Each row below holds a small network's activations on one input, seen along a few directions.
Each table varies a few parts of the input and shows all the possible inputs, shuffled.
A made-up example of a description, with smaller parts first: ring(8) and (point or ring(11) or (values(3) and line(6))).
Shared parts are said once, and a part with two or three values counts as separate values.
(in the rows, 128 means zero)

A family of inputs:
row 1: [155 118 120 126 137 140 145 143 129 119 144 106 133 144 132 120 126 129
 124]
row 2: [139 122 123 141 138 120 130 137 127 128 114 132 137 110 131 107 119 156
 125]
row 3: [135 128 123 140 138 121 119 135 130 120 109 127 123 121 124 106 116 154
 131]
row 4: [121 126 136 114 128 120 111 137 115 133 121 123 139 105 153 147 116 108
 136]
row 5: [131 134 135 139 137 111 117 142 129 118 123 136 108 115 120 112 116 158
 130]
row 6: [141 117 122 124 135 136 138 128 150 125 133 122 125 155 125  99 128 140
 112]
row 7: [115 127 131 105 130 136 141 125 142 135 137 109 128 133 145 134 127 104
 134]
row 8: [145 122 123 126 142 152 152 120 134 129 149 125 122 139 128 128 135 115
 133]
row 9: [152 122 124 139 137 126 121 145 107 122 132 118 134 114 139 130 108 140
 120]
row 10: [133 140 136 143 128 129 110 141 138 133 133 151 100 122 106 136 116 126
 143]
row 11: [117 120 137 107 125 127 126 135 123 133 129 115 136 120 144 147 115 105
 140]
row 12: [121 156 107 161  51  86 136  97  86 108 122 122 139 164 110 155 171 169
  92]
row 13: [146 116 124 127 140 154 146 128 126 126 148 121 129 141 133 133 136 115
 138]
row 14: [105 132 136 115 132 121 120 130 132 139 103 135 142 100 144 126 127 122
 134]
row 15: [108 125 132 119 133 117 114 134 127 138 117 125 134 106 140 138 123 111
 131]
row 16: [124 135 133 133 143 121 117 132 125 128 128 155 110 111 111 120 128 136
 141]
row 17: [133 118 120 142 145 132 123 129 117 134 134 140 128 111 122 128 128 123
 131]
row 18: [ 87 157 137 131  38  90 126  79 101 133 112 123 142 149 110 161 177 133
  96]
row 19: [131 123 122 137 144 132 130 126 122 139 120 151 136 105 124 115 133 135
 138]
row 20: [141 119 119 144 140 121 123 140 120 123 127 120 128 114 127 117 115 144
 118]
row 21: [107 127 133 103 132 143 135 115 156 130 135 117 137 143 141 128 129 111
 127]
row 22: [101 143 147 113 133 112 110 137 133 128 106 140 117 107 131 133 124 122
 137]
row 23: [117 122 132 106 129 137 133 132 134 133 137 106 135 134 149 139 129 103
 139]
row 24: [145 118 118 121 134 147 144 127 151 116 142 116 131 152 128 109 127 137
 115]
row 25: [152 122 118 125 135 140 152 137 137 121 145 109 125 143 130 115 123 130
 120]
row 26: [107 146 147 121 117 121 100 149 145 135 117 136 108 116 125 145 115 115
 138]
row 27: [144 113 128 129 139 144 138 131 113 128 141 130 131 126 127 141 120 118
 139]
row 28: [136 119 122 122 141 160 145 110 149 124 146 131 128 148 126 121 139 122
 126]
row 29: [110 156 115 162  53  99 140  82  81 118 129 146 142 164 100 151 181 135
  98]
row 30: [146 120 125 136 141 135 121 133 104 130 138 138 134 111 136 140 121 119
 135]
row 31: [104 136 137 114 133 118 111 128 137 132  96 131 132 112 133 126 124 119
 139]
row 32: [127 128 121 135 143 131 119 123 127 131 114 146 126 116 114 113 129 132
 143]
row 33: [132 117 126 125 143 150 139 112 147 135 137 137 122 152 122 111 140 126
 124]
row 34: [152 115 124 131 134 131 136 145 115 122 137 113 132 130 129 130 109 134
 125]
row 35: [141 140 136 147 124 117 109 152 143 122 127 133 101 126 112 129 106 147
 132]
row 36: [105 128 139 106 136 131 130 117 154 141 127 123 134 148 136 120 129 114
 124]
Question: Changing only one part turns row 3 into row 31. The same change can be made to row 12. Which row results?
Answer: row 18
Question: Describe the family of inputs behind these rows.
Answer: values(3) and (point or line(11))
Question: Which other rows does row 35 become when the values(3) part takes its other values? List them by row number.
Answer: row 10, row 26

A family of inputs:
row 37: [124 127 118 124 114 125 141 113 149 120 127 112 138 167 127 100 145 148
  99]
row 38: [128 139 125 123 109 128 146 123 148 112 137 108 117 167 120 115 143 144
 110]
row 39: [155 127 113 161 112 136 141 118 117 122 142 139 122 156 100 123 139 148
 116]
row 40: [119 135 138 126 117  96 102 152 111 127 119 117 126 105 141 148 103 134
 121]
row 41: [148  83 136  84 217 191 146 162 183 156 162 113 124 108 161 105  86  72
 160]
row 42: [190  85 112 132 237 185 135 173 153 118 154 134 107 105 133  86  78 130
 170]
row 43: [141 129 120 133 101 128 137 125 137 117 134 102 132 163 122 126 132 141
 105]
row 44: [124 127 124 121 103 149 143 104 138 131 143 121 140 160 130 148 148 104
 122]
row 45: [ 80 134 144 102 134 123 111 108 146 148 101 143 131 115 134 124 139 101
 140]
row 46: [144 136 120 148 118 133 148 113 132 116 146 146 108 158  94 113 149 151
 121]
row 47: [164 119 104 158 119 126 154 123  82 119 139 128 143 136 119 130 148 149
 122]
row 48: [112 136 127 109 113 145 152 102 147 125 143 126 124 166 126 137 159 105
 127]
row 49: [140 131 122 155 132 111 114 143  87 125 110 147 132  83 126 136 123 142
 135]
row 50: [137 137 127 157 126 105  98 145  95 128 125 152 119  95 121 142 116 134
 134]
row 51: [129 121 117 118 108 143 154 103 102 130 143 110 160 138 149 152 152 110
 127]
row 52: [139 125 113 149 124 134 144  99 132 125 136 151 127 155 100  98 149 158
 107]
row 53: [ 97 137 139 120 129 103 106 131 153 133  94 128 128 116 133 106 120 148
 122]
row 54: [133 141 130 156 125 118  98 140 122 132 112 158 111 105 106 131 118 143
 134]
row 55: [175  88 135  95 218 174 134 182 177 125 142 102 121 114 166  86  64 122
 148]
row 56: [102 149 146 119 122 104 113 143 152 125 105 125 108 120 127 121 117 143
 136]
row 57: [123 132 127 126 119 100 116 148 105 123 104 111 144  95 149 138 107 138
 129]
row 58: [143 123 122 134 104 117 140 126 109 116 146  95 134 149 132 140 128 136
 100]
row 59: [ 87 147 150 100 127 125 116 121 145 141 113 140 113 120 127 138 137  99
 154]
row 60: [125 122 127 120 106 139 143 106 109 132 155 115 142 147 142 162 148 104
 118]
row 61: [115 137 133 146 140 115 103 121 138 136 103 168 116 101 106 106 131 154
 127]
row 62: [101 131 147 110 122 115 109 132 106 140 127 133 135 105 141 164 124  92
 140]
row 63: [149 120 112 130 107 119 152 125 102 115 132  91 151 141 139 132 135 142
 109]
row 64: [ 98 135 146 111 118 127 106 125 134 144 112 138 129 116 129 152 125  97
 147]
row 65: [103 126 137 111 123 121 120 127 100 137 113 126 149  93 148 154 129  96
 145]
row 66: [120 150 139 144 133 115 110 133 137 127 115 163  98 105 101 120 128 148
 142]
row 67: [158 123 112 162 114 125 142 120  90 119 152 132 126 142 112 135 139 141
 114]
row 68: [104 130 123 112 123 144 150  88 147 133 135 128 146 163 131 122 159 110
 114]
row 69: [116 140 139 128 113 106 102 149 140 128 104 122 124 118 130 133 106 139
 128]
Question: Describe the family of inputs behind these rows.
Answer: values(3) and (point or (values(2) and line(5)))
Question: Changing only the values(3) part turns row 48 into row 38. The same change can be made to row 45. Which row results?
Answer: row 53
Question: List by row number the other rows that have the values(3) part in common with row 61.
Answer: row 39, row 42, row 46, row 47, row 49, row 50, row 52, row 54, row 66, row 67
Question: Which other rows does row 65 become when the line(5) part takes its other values? List them by row number.
Answer: row 45, row 59, row 62, row 64

A family of inputs:
row 70: [116 145 136 147 119 104  97 137 123 131 105 155 112 104 109 130 121 144
 133]
row 71: [112 141 139 126 113 105 106 141 121 130 109 126 127 105 135 144 116 129
 131]
row 72: [138 122 117 129 113 146 150 106 120 124 150 120 139 159 127 139 149 117
 118]
row 73: [104 137 141 118 121 117 115 128 116 139 118 137 129 104 134 150 130 106
 142]
row 74: [ 87 141 146 101 124 118 113 124 144 137 105 129 128 117 138 135 130 109
 141]
row 75: [112 137 134 138 124 102 101 133 110 132 105 144 130  97 128 133 122 138
 129]
row 76: [148 134 114 152 114 127 145 117 119 113 141 133 119 152 107 118 146 156
 114]
row 77: [144 124 117 134 108 128 147 120 118 117 144 108 135 159 126 131 138 136
 108]
row 78: [175  81 131 100 244 188 132 185 180 135 150 119 112  96 156  85  62 107
 169]
row 79: [125 122 123 117 115 145 152 103 145 130 146 115 137 167 129 124 149 118
 109]
row 80: [147 124 110 145 113 130 150 114 113 118 135 122 138 148 119 120 146 147
 113]
Question: Describe the family of inputs behind these rows.
Answer: point or (values(2) and line(5))
Question: Which other rows does row 73 become when the line(5) part takes its other values? List them by row number.
Answer: row 70, row 71, row 74, row 75
Question: Which other rows does row 80 become when the values(2) part takes its other values? List them by row number.
Answer: row 75
